A small network was shown many inputs. Here are its activations along a few directions, one row for each input.
In each table, some parts of the input vary, and every possible input appears once, in random order.
A made-up example of a description, with smaller parts first: one of 3 separate values, together with either a single point or one of 9 places around a ring or (one of 4 places along a line, together with one of 8 places around a ring).
Shared parts are said once, and a part with two or three values counts as separate values.

Rows:
x1: [ 41  13  36 -11  26  53  36  14  44   2 -23  -1  33  29   7  37  -2 -21]
x2: [ 22  -6  15 -15  68   3  52  25  11 -34  27 -20  18  48  17  39  33  -5]
x3: [-11 -46 -40  22 -60 -21  -4   2 -69  25   1  19 -30  -6 -23 -52  21 -50]
x4: [ -3  32  10 -49  37   0 -30 -40 -42  -8  18   0   2 -24  12 -29 -63  81]
x5: [-28   2 -39  -5 -10 -72 -62  10   5 -54  37   6 -44 -17 -41 -19 -31  86]
x6: [-22  -4 -17   8 -89 -13 -50  -3  -4   3 -26  57 -26 -22 -62 -24 -39 -15]
x7: [ 37  19  38   0  18  57  38   8  47   7 -34   7  31  34   4  40  18 -12]
x8: [-12  29 -10 -18 -32 -22 -66 -10  20 -28  -1  26 -23 -37 -43 -21 -75  70]
x9: [ 11  -6  -8  44  27  -1  24  15  29   5  -3 -30   5  50   5  44  64   1]
x10: [-14   9 -16 -31  50 -41 -22 -23 -57 -30  51 -20 -19 -12  20 -29 -18  84]
x11: [ 25  -8   1  29  36  14  40  19  27  -5   1 -27   7  45   9  38  57 -15]
x12: [-24 -29 -42  32 -84 -42 -41  19 -16  -5  10  42 -50 -11 -64 -30  -3 -21]
x13: [ -2 -14  -4   1 -75  13 -16 -21 -65  38 -36  40  -7 -14 -16 -50 -21 -57]
x14: [ 21 -10   9   9  61   4  43  20  18 -26  21 -18  14  45  12  46  52  -1]
x15: [ 18  -8  14 -50   7  21  12 -48 -72  23  -5  17  12 -23  32 -49 -24  -1]
x16: [-61  18   8  22 -30  -3 -19  -4  65  39 -24 -30  22 -76  42  17 -17 -45]
x17: [-72  -6 -10  43 -20 -40 -16  20  54  19  13 -48   1 -68  46  14  23 -45]
x18: [ 26  23  22  20  -1  55  26   4  60  32 -46 -11  29  32  -5  41  18  -7]
x19: [ 12 -29 -12 -26  15 -11  16 -30 -83  10  31  -2  -8 -10  34 -50  17  -7]
x20: [ 37  20  45 -27  56  45  39  23  28 -12 -13  -6  34  39  13  36 -10 -20]
Changing only one part turns x9 into x18. The same change can be made to x17. Which row results?
> x16
What is each input in this table made of?
> one of 2 separate values, together with either a single point or one of 4 places along a line or one of 5 places around a ring

Rows:
x21: [-16   9  -8  40 -15  -9  -9  25  78  -4 -13 -11   1   6 -25  42   9 -12]
x22: [ 27 -15  10 -18  52   5  34 -12 -33  -2  25 -21   8  15  35  -4  31   8]
x23: [ 19 -11  23  -4 -14  46  35   2 -18  31 -27  16  21  10  14  -3  16 -60]
x24: [ 37  24  27 -35  29  42  17  -5  10 -13 -14  16  22  22 -10  13 -24  30]
x25: [ 40   0  22 -39  42  39  34 -28 -49  14  -5   3  23  27  19 -14   1  12]
x26: [  6  29   9   4  35  -4  -4   6  54 -35   7 -16   5   4  -2  37 -11  40]
x27: [ 15   6  17   8 -24  40  13  14  34  21 -37  18  16  17 -23  19  -2 -31]
x28: [-38  -5 -43 -33 -48 -59 -81 -26 -84 -11  27  32 -48 -51 -36 -83 -73  61]
x29: [-10  10  -7   5  55 -26   6  -1  25 -23  30 -38   6   7  21  28  16  37]
x30: [ -64  -13  -46    8 -106  -63  -88  -10  -51    6    9   43  -55  -66
  -42  -69  -54    2]
x31: [-23  -8  -2  42   0 -18  10  30  43  -2   4 -30  -3   1  22  33  39 -35]
x32: [  6 -27  -2  24  -6   9  34   6 -10  19  -5 -13   4   9  27   2  52 -51]
What is each input in this table made of?
> one of 2 separate values, together with either a single point or one of 5 places around a ring
Changing only the choice among 2 separate values turns x27 into x24. The same change can be made to x30. Which row results?
> x28
